These are the activations of a small neural network, seen along a few directions. Each row is one input.
Each table varies a few parts of the input and shows all the possible inputs, shuffled.
Descriptions start from the smaller parts, as in this example, which fits no table here: line(4) and (point or line(9) or (values(2) and ring(5))).
Shared parts are said once, and a part with two or three values counts as separate values.
In the rows, zero is written as 128.

Other details of the inputs shift rows strongly along two fixed directions, in all tables alike. That doesn't count.

Table:
row 1: [135 130  50 169 186 174 153 159 139 115 159]
row 2: [102 152 160  77  63  99  97 141 135 125  74]
row 3: [127 111  83 148 192 182 156 118 108 144 154]
row 4: [152 148 141 166 121 111  97 111 163 119 131]
row 5: [137 122  77 167 129 167 144 136 174 127 163]
row 6: [108  92 163  65  48 107 163 114  86 107 118]
row 7: [146 116 117  63 109 122 179  70  81 155  78]
row 8: [130 153 108 172 162 127  68 178 141 103 138]
row 9: [138 141 104 147 135 140 145 127 185 124 161]
row 10: [165 145 130 106 107 100 126 100 115 137 102]
row 11: [125  71 107 100 107 138 177 143  69 119 164]
row 12: [104 133 122 186 178 131  61 179 129 133 159]
row 13: [ 96  93 129  75 100 167 165 101 109 161 101]
row 14: [162 120 130 168 137 116  60 154 140 138 152]
row 15: [126 131 129 171 211 145  93 139 133 128 166]
row 16: [141 115 175 130  92 157 242 168 126 161 102]
row 17: [163 156 170 101  86  70  69 112 115 130  86]
row 18: [144  99 111  80 116 133 160  88  87 157  93]
row 19: [106 187 170 102 125  78  87 121  97 121  79]
row 20: [108  94  94 152 163 194 155 117 137 142 149]
row 21: [145  99  60  82 101 167 182 129 117 163 138]
row 22: [120 155 189  89 116  92  63 115  89 131  75]
row 23: [ 85 170 178 121 105  93  78 127 133 119  89]
row 24: [105 160 177 111 118 120 103  97 121 123  91]
row 25: [136  94 111 181 162 133 123 165  98  87 198]
row 26: [112 152 125 173 137 128  79 164 168 101 131]
row 27: [117 101 117 144 167 163 100 145 108 151 147]
row 28: [133  66  75 120 128 182 200  87 130 158 126]
row 29: [159 166 245 125  96  78 144 191  99 146  72]
row 30: [170 107  81 177 186 150 139 133 159 137 181]
row 31: [ 94 143 109 163 160 152 139 127 147 124 139]
row 32: [145 139 174 170 102  91  35 144 171 125 133]
row 33: [128  93  63 108  92 180 192 124 153 155 145]
row 34: [130 189 168 125 142  72  57 159 142  99 108]
row 35: [101 142 177  68 114 120 142  84 124 135  83]
row 36: [116 130  83 170 171 164 149 154 183 110 161]
row 37: [100 130 106  72 120 138 171 111  85 150  90]
row 38: [155 177 153 158 121  81  31 158 145 108 132]
row 39: [141  94 133  67  97 118 134 102  87 168  91]
row 40: [152 147  89  92 109 131 166 109 118 137 118]
row 41: [110 154 125 180 205 123  91 158 142 121 163]
row 42: [150 141  99  79 118 125 171 113 131 141 125]
row 43: [152 125 135 182 194 114  78 132 140 130 158]
row 44: [136 138 182 139 143  67  86 157 101  76 162]
row 45: [147 113 109  99 107 144 191  87 155 145 124]
row 46: [115 137 206 107  67  62  89 126 103  74 114]
row 47: [140  91  86 157 163 150 178 142  90  93 191]
row 48: [ 91 130 108 162 177 157 150 135 161 127 154]
row 49: [115 133  69 180 164 173 152 150 166 112 159]
row 50: [119 120  93  74 102 144 153 144 105 147 107]
row 51: [120 113 162 124 116 103 147 123 124  83 160]
row 52: [133 134 166 166 154 102  82 114 164 123 136]
row 53: [123 133 166 191 137  99  88 147 130  64 179]
row 54: [144 125 144  84  61 111 145  84 137 140  82]
row 55: [132 147 104  67  64 134 199  81 134 136  91]
row 56: [132 130 147 138 121 114 119  91 136 134 111]
row 57: [ 82  98  89 115 123 175 178 129 129 156 126]
row 58: [124 101 151 117  99 118 105 109 134 150 109]
Description of these inputs: values(2) and (point or (line(4) and (point or ring(6)))).
Changing only the values(2) part turns row 44 into row 51. The same change can be made to row 50. Which row results?
Answer: row 2
Change only the values(2) part in row 11. List by row number the other rows that result.
Answer: row 6
Change only the line(4) part in row 24. List by row number the other rows that result.
Answer: row 13, row 20, row 35
Change only the line(4) part in row 27. List by row number the other rows that result.
Answer: row 3, row 15, row 22
Change only the values(2) part in row 48. List by row number the other rows that result.
Answer: row 41

Table:
row 59: [133 168 200 110  81  75  87 140 119 116  94]
row 60: [121 121 147  75 101 115 152 115  90 141  97]
row 61: [129 154 159 213 161  99  55 167 165  85 176]
row 62: [135 160 202 105  79  61  73 136 120 115  90]
row 63: [108 141 165  88 107  97 131 112 103 115  99]
row 64: [127 116 139  72  99 109 137  99  86 129  99]
row 65: [134 157 178 173 133  91  67 163 149  96 137]
row 66: [116 111 118  69 103 148 203 109  82 151  98]
row 67: [129 167 103  28  90 115 159  76 125 156  48]
row 68: [104 158 121 189 150 140  45 148 191 128 137]
row 69: [147  61  33 169 172 209 206 138 140 142 206]
row 70: [132 105 111 172 173 144 106 149 127 124 176]
row 71: [141  84  79  87  99 157 206  96 106 138 130]
row 72: [139  89  36 151 171 216 209  95 170 181 144]
row 73: [123 127 127 218 200 147  84 176 149 103 189]
Describe the family of inputs behind these rows.
Answer: values(3) or (values(2) and line(6))
Change only the line(6) part in row 61. List by row number the other rows that result.
Answer: row 59, row 62, row 65, row 69, row 71

Table:
row 74: [139 145 156  82  86 100 124 104 120 139  84]
row 75: [125 114 153 155 129 126 129 160 118 109 153]
row 76: [121 111  94 117 126 165 186 112 140 144 125]
row 77: [135 120 109 155 153 143 117 124 138 135 147]
row 78: [122 139 140 131 142 118  95 119 126 132 115]
row 79: [119 115 166  96 109 103 127 131  78 121 113]
row 80: [139 119 113 125 122 139 142 112 136 138 127]
row 81: [122 126  88 163 151 160 137 141 159 126 153]
row 82: [129  75 106  79  90 160 235 119  91 138 129]
row 83: [119 151 206 165 133  78  47 171 111  94 139]
row 84: [130 127 118 135 122 136 135 122 150 131 131]
row 85: [132 151 156 151 121 106  86 132 154 121 122]
row 86: [113 116  99  92 125 158 180 104 122 147 113]
row 87: [130 118  89 204 182 172 130 156 169 129 175]
row 88: [137 144 134 143 124 123 119 138 150 131 123]
row 89: [138 114  90 132 148 157 155 125 129 148 137]
row 90: [128  98  66 160 184 184 162 130 135 147 160]
row 91: [130 119  99 111 129 141 142 113 128 140 127]
row 92: [142  87  92 186 180 155 144 156 114 109 202]
row 93: [117 107  66 157 172 184 163 133 148 139 163]
row 94: [136 172 181 170 125  83  45 149 160 113 122]
row 95: [122 132 163 137 135 104 115 148 101 100 143]
row 96: [124 114  70 191 194 170 111 148 150 127 177]
row 97: [138 157 158 151 123  92  54 136 151 113 128]
row 98: [119 164 162 122 107  96  87 129 149 118 105]
row 99: [126  84  98  77 106 161 245 115  90 127 133]
row 100: [130 112 163  93  96 101 133 128  83 123 117]
row 101: [126 131 111 202 172 149  98 154 173 119 170]
row 102: [140 112 156 168 131 111  96 160 118 105 164]
row 103: [136  90  64 116 147 182 198 109 123 158 140]
row 104: [126 143 137  90  87 112 137 110 137 132  98]
row 105: [119 168 175 122 125  80  46 126 129 117 101]
row 106: [133 135 102 205 164 143  87 159 175 113 174]
row 107: [112 157 142 109 115 111 101 123 130 125 102]
row 108: [137 140 182 158 120  84  88 157 122  89 150]
row 109: [121 158 153 117 125 111 107 131 129 135 100]
row 110: [122 118 156  58  97  98 160 109  65 119  99]
row 111: [132 139 113 205 176 148 101 166 171 123 166]
row 112: [132 128 114  67  82 125 160  96 118 139  93]
row 113: [131 131 108 130 133 132 111 124 133 130 132]
row 114: [141 153 158 110 102  96 101 123 130 133  97]
row 115: [136 120 114 111 113 134 143 109 133 137 121]
row 116: [123 153 158  72 105 100 119 108 105 143  73]
row 117: [130 138 143  97 109 109 111 106 120 135 102]
row 118: [116 102  79  76 123 178 223  98 113 161 107]
row 119: [141 114 151 107 102 103 144 127  96 109 134]
row 120: [117 144 152  77 107 103 113 100 110 136  83]
row 121: [112 138 142  64  94 121 157  93 111 145  77]
Describe the family of inputs behind these rows.
Answer: ring(6) and (values(2) or line(6))
Changing only the ring(6) part turns row 75 into row 102. The same change can be made to row 98. Which row results?
Answer: row 97
Change only the line(6) part in row 121. List by row number the other rows that result.
Answer: row 86, row 93, row 107, row 109, row 118
Change only the line(6) part in row 84. List by row number the other rows that result.
Answer: row 85, row 88, row 94, row 104, row 106
